Each row below is a small network's average activation on inputs in which a field has the value named, seen along a few directions.
Values that are neighbours, or in one group, have similar rows; names and order tell nothing.
(in the rows, 500 means zero)
Strong random noise was added to every row along 21 fixed directions; ignore it. To show where, here is one row again and again, with new noise each time:
[487 214 571 631 656 456 623 624 654 514 669 605 687 651 405 698 401 787
 341 509 466 484 411 620 536 458 471 626 500 524 536 508]
[632 498 881 368 663 671 586 574 486 568 577 637 460 600 370 517 658 765
 311 669 234 410 629 605 483 564 538 383 551 558 434 348]
[417 362 505 237 411 566 546 463 459 589 183 388 755 352 576 363 392 351
 570 502 417 411 336 328 539 272 573 406 492 471 766 786]
[561 573 339 518 452 632 441 524 611 371 579 423 460 365 599 685 754 373
 482 351 755 752 536 674 329 473 247 299 318 466 656 361]
[500 471 236 801 581 521 651 379 438 425 388 450 535 468 494 575 642 539
 340 142 425 724 426 498 595 581 463 539 311 421 422 465]
[575 513 414 365 461 673 242 447 251 599 535 570 353 890 308 316 412 322
 516 375 628 635 754 668 492 656 341 638 292 501 555 515]
[437 734 573 701 531 466 475 475 508 409 599 415 327 647 358 344 272 409
 667 534 614 361 557 554 377 439 624 597 541 335 537 428]
[501 117 484 297 589 510 535 586 639 579 455 291 803 387 644 521 724 398
 406 579 552 514 553 549 468 455 390 651 445 592 593 678]
[437 699 438 584 530 693 534 397 112 561 417 467 246 443 553 558 814 346
 445 417 428 548 601 544 540 595 390 289 510 398 442 178]
[748 394 629 541 498 494 480 506 660 340 286 542 326 534 505 507 508 363
 330 450 526 448 569 549 412 587 645 353 625 442 489 679]
[502 814 609 761 361 399 574 448 334 605 397 377 615 566 310 362 192 692
 328 506 126 440 384 285 327 605 549 687 588 367 481 474]
[424 614 465 529 624 495 436 505 384 574 421 662 414 576 303 477 554 468
 643 560 668 483 428 435 543 449 374 427 594 400 525 481]
[509 229 504 571 499 625 667 574 433 359 494 429 574 506 717 681 557 587
 436 333 554 553 454 561 556 490 380 554 333 259 488 456]
[790 666 250 432 525 475 519 339 761 566 348 475 526 472 379 506 597 591
 490 468 436 504 418 602 372 499 546 392 392 368 401 631]
[499 230 589 633 765 474 726 485 541 485 401 282 433 483 522 580 735 474
 431 312 464 551 544 574 517 419 576 494 605 511 517 763]
[425 544 807 341 538 562 478 669 571 527 364 795 451 239 365 481 525 485
 442 616 650 395 356 271 461 368 396 293 572 452 645 539]
[640 369 482 571 560 347 419 577 684 396 339 581 742 277 442 558 543 453
 213 521 470 641 345 342 571 536 558 354 583 570 528 581]
[543 627 476 606 404 443 438 526 856 395 402 649 814 542 294 633 642 624
 536 736 368 529 537 552 472 563 382 468 654 501 666 409]
[468 554 181 534 459 486 483 324 440 551 432 564 562 640 426 547 537 453
 604 450 500 555 433 498 653 456 356 453 438 367 558 571]
[411 456 295 413 411 498 478 437 714 511 561 576 598 552 640 442 401 428
 634 656 606 314 462 571 478 446 577 550 528 625 547 528]
[494 223 673 422 496 532 498 617 372 429 613 514 365 451 701 557 425 426
 411 556 574 459 522 462 631 445 589 477 332 515 435 366]
[341 474 718 536 601 459 683 504 651 405 643 678 262 623 364 573 402 631
 706 408 688 408 427 444 519 260 410 477 540 441 650 778]
[581 492 562 477 487 417 730 373 589 299 409 339 576 528 613 522 533 657
 567 398 296 538 419 409 448 481 596 470 581 631 519 701]


Y, 10 values:
y5: [341 401 491 458 251 630 509 577 576 657 339 351 516 259 601 713 534 477
 642 266 341 599 691 740 495 510 619 552 642 564 659 644]
y2: [519 365 680 855 491 493 510 703 697 512 478 309 537 579 520 401 459 519
 370 550 590 577 581 535 254 380 480 682 204 485 566 448]
y7: [766 595 498 517 594 638 400 555 594 519 322 377 383 412 403 487 509 458
 435 302 524 656 542 801 276 504 784 307 413 560 491 416]
y10: [552 673 528 247 247 629 334 528 495 597 302 594 527 296 314 410 363 528
 631 298 288 557 648 596 519 629 611 557 381 407 489 471]
y4: [394 526 472 196 636 523 393 485 282 581 592 709 585 281 512 417 589 353
 458 739 519 274 450 373 797 541 471 400 676 368 361 351]
y1: [324 538 472 783 419 555 686 446 426 475 510 605 151 520 566 606 462 645
 552 103 437 582 531 528 536 632 547 638 474 529 356 550]
y9: [535 742 250 539 304 429 236 384 457 554 496 608 508 521 509 389 472 377
 558 445 566 726 500 299 741 529 352 318 610 346 467 839]
y3: [571 567 354 217 571 555 368 435 528 589 619 433 466 490 483 386 422 322
 582 475 703 408 552 653 497 374 545 443 350 499 535 523]
y6: [574 491 604 127 336 517 471 457 394 560 415 530 381 488 576 479 539 532
 699 515 413 554 528 404 545 436 489 294 489 679 532 669]
y8: [159 505 480 853 525 533 872 386 424 577 434 581 470 508 625 459 715 677
 445 511 310 403 383 233 616 417 439 585 404 621 462 383]
The values of Y form a line.
A walk along Y starts at y3 and steps to its neighbour y9. Put y5, y10, y1, y8 in the order it reaches them.
> y5, y1, y8, y10
What is the length, in steps, of the shortest route from y2 to y7?
> 6

Z, 10 values:
z9: [504 375 403 422 542 345 577 396 643 577 534 523 623 529 337 582 582 526
 399 533 451 530 420 410 543 372 301 548 325 593 637 670]
z4: [559 614 566 451 585 593 260 634 246 622 486 563 496 624 470 261 467 552
 573 552 606 687 519 454 478 589 503 434 560 602 372 434]
z8: [463 298 599 525 534 368 609 604 524 499 392 478 496 525 439 562 373 627
 497 436 520 420 466 450 381 608 578 868 490 705 438 498]
z3: [717 601 375 335 291 525 257 497 598 446 540 503 520 575 642 378 484 340
 430 619 680 503 626 549 330 710 361 559 448 495 410 501]
z5: [449 403 372 391 685 296 584 481 589 450 617 389 948 383 442 608 536 615
 560 678 390 445 306 480 604 388 535 516 631 614 574 385]
z10: [486 391 529 609 481 622 507 431 518 445 614 601 575 628 725 285 476 449
 225 621 342 506 532 406 681 502 636 399 383 637 468 513]
z1: [440 524 508 818 715 443 512 579 724 405 493 688 538 652 263 599 587 600
 529 453 700 619 416 573 457 388 379 360 637 569 677 515]
z6: [450 566 420 401 457 673 515 473 281 603 261 591 611 650 373 521 423 580
 650 446 432 437 434 560 496 522 440 526 530 363 600 434]
z7: [538 655 496 700 549 531 765 310 598 566 142 261 329 513 455 387 666 383
 357 393 329 249 561 588  70 611 613 609 664 556 500 597]
z2: [459 638 557 382 315 557 540 508 701 479 297 635 395 511 566 511 616 517
 675 660 634 353 493 446 220 501 397 435 596 738 631 495]
The values of Z form a line.
A walk along Z starts at z1 and steps to its neighbour z4. Put z5, z10, z7, z2 in the order it reaches them.
> z2, z10, z7, z5
What is the length, in steps, of the shortest route from z9 to z3?
> 6

J, 30 values:
j22: [518 531 618 413 645 412 485 639 528 577 660 498 467 290 327 610 452 680
 484 389 453 546 516 614 430 577 600 592 582 626 370 389]
j25: [517 606 444 572 356 453 353 553 326 590 401 598 512 649 474 515 365 601
 624 603 486 577 395 420 432 585 472 398 721 625 504 433]
j20: [512 525 307 653 497 455 377 463 468 573 450 488 541 488 573 481 532 358
 413 620 453 504 489 558 465 574 609 392 671 615 462 359]
j23: [511 617 479 530 401 375 473 494 625 771 625 577 520 496 379 619 601 829
 557 761 194 555 554 471 548 569 490 595 539 607 304 476]
j28: [524 590 491 363 483 616 592 563 359 595 538 401 454 408 594 633 439 614
 619 562 609 343 368 597 399 335 437 424 343 190 466 270]
j18: [489 355 583 497 452 444 672 387 640 524 274 558 351 670 414 590 570 537
 525 454 337 361 609 536 465 577 537 688 593 649 513 741]
j14: [389 396 554 560 602 469 498 510 498 410 649 521 483 349 531 423 519 323
 316 327 578 555 539 406 619 548 533 542 559 537 505 640]
j26: [608 635 503 523 489 432 429 547 394 649 555 436 529 622 464 446 418 570
 371 534 608 507 442 436 266 625 289 600 625 428 432 602]
j24: [539 603 704 543 404 788 532 629 547 516 475 552 578 642 599 291 493 788
 539 641 403 469 595 547 358 616 539 688 305 395 350 318]
j6: [578 556 517 651 616 396 573 409 566 486 302 509 426 550 422 454 761 453
 519 631 502 466 451 374 513 466 408 362 671 346 448 707]
j8: [511 563 397 452 574 420 451 444 727 348 537 527 655 541 348 430 353 413
 536 450 543 412 512 651 425 536 611 564 600 663 639 487]
j17: [298 513 496 467 523 735 704 526 499 759 299 469 425 422 635 389 636 660
 681 378 481 403 496 545 288 514 572 689 527 649 423 597]
j19: [413 633 638 510 379 607 448 601 403 432 382 550 430 233 482 527 409 418
 516 324 467 572 486 503 421 555 582 339 687 465 624 430]
j1: [509 663 627 339 573 552 465 491 295 705 651 372  56 570 439 349 499 405
 616 422 757 462 627 534 313 417 382 564 372 427 426 641]
j11: [620 390 411 567 590 484 406 517 399 361 450 506 529 720 549 488 331 366
 369 396 756 540 365 528 428 501 453 404 573 464 581 573]
j4: [444 232 574 391 481 410 357 721 684 592 326 591 620 336 302 638 385 447
 555 433 571 574 481 586 472 469 595 552 620 690 727 642]
j27: [417 677 448 452 511 436 558 409 505 360 606 484 493 405 511 578 446 429
 594 424 529 354 465 583 438 540 486 463 744 458 546 432]
j30: [541 464 625 531 738 701 449 643 564 385 486 655 487 328 393 421 695 485
 395 385 526 521 689 698 563 702 663 463 598 459 364 286]
j3: [671 306 449 461 416 496 284 570 568 531 301 454 551 590 515 315 370 268
 381 595 672 497 538 448 438 524 554 561 392 454 551 657]
j12: [485 501 496 670 472 417 609 426 643 457 611 629 405 665 492 555 353 532
 340 471 591 334 433 474 457 467 383 535 591 395 537 703]
j10: [441 652 473 524 683 607 532 511 498 364 693 569 598 392 526 436 512 540
 529 432 611 468 418 561 572 450 512 345 606 328 461 375]
j9: [524 376 372 567 547 471 471 458 366 428 248 388 658 584 308 700 515 272
 470 408 378 358 656 781 605 665 531 649 683 263 602 335]
j29: [593 518 409 267 248 551 352 556 477 601 365 289 701 363 739 429 510 436
 606 713 420 507 527 474 362 580 563 523 519 544 469 434]
j15: [414 561 390 555 673 498 460 482 260 571 625 391 461 538 439 385 453 522
 621 422 509 591 518 525 566 541 622 626 445 553 353 348]
j21: [426 403 594 491 374 514 512 551 569 325 556 747 496 663 504 635 384 625
 594 524 510 470 537 522 590 570 461 607 494 582 541 435]
j13: [433 547 332 493 322 342 476 306 693 549 509 524 483 535 523 342 448 363
 608 662 398 385 579 392 645 431 633 605 367 661 478 566]
j5: [499 517 432 315 515 488 612 466 456 580 382 371 569 485 519 545 427 576
 699 511 557 430 280 500 375 253 443 432 381 439 624 519]
j7: [553 446 480 441 351 521 499 412 532 566 495 632 359 629 575 544 602 462
 457 630 457 412 579 390 677 499 329 484 390 345 438 659]
j16: [534 467 620 508 490 598 628 534 527 483 429 512 595 586 594 473 505 659
 517 641 442 312 469 488 452 516 504 510 658 292 464 551]
j2: [472 563 624 484 611 641 463 498 414 613 487 585 523 603 423 319 636 594
 471 588 349 565 609 432 619 531 506 465 523 528 418 553]
The values of J form 5 separate groups.
List the group mates of j7, in the order listed.
> j18, j24, j17, j21, j2
List the group mates of j1, in the order listed.
> j28, j26, j11, j12, j9
List the group mates of j30, in the order listed.
> j25, j20, j6, j19, j4
List the group mates of j5, in the order listed.
> j22, j8, j27, j10, j13
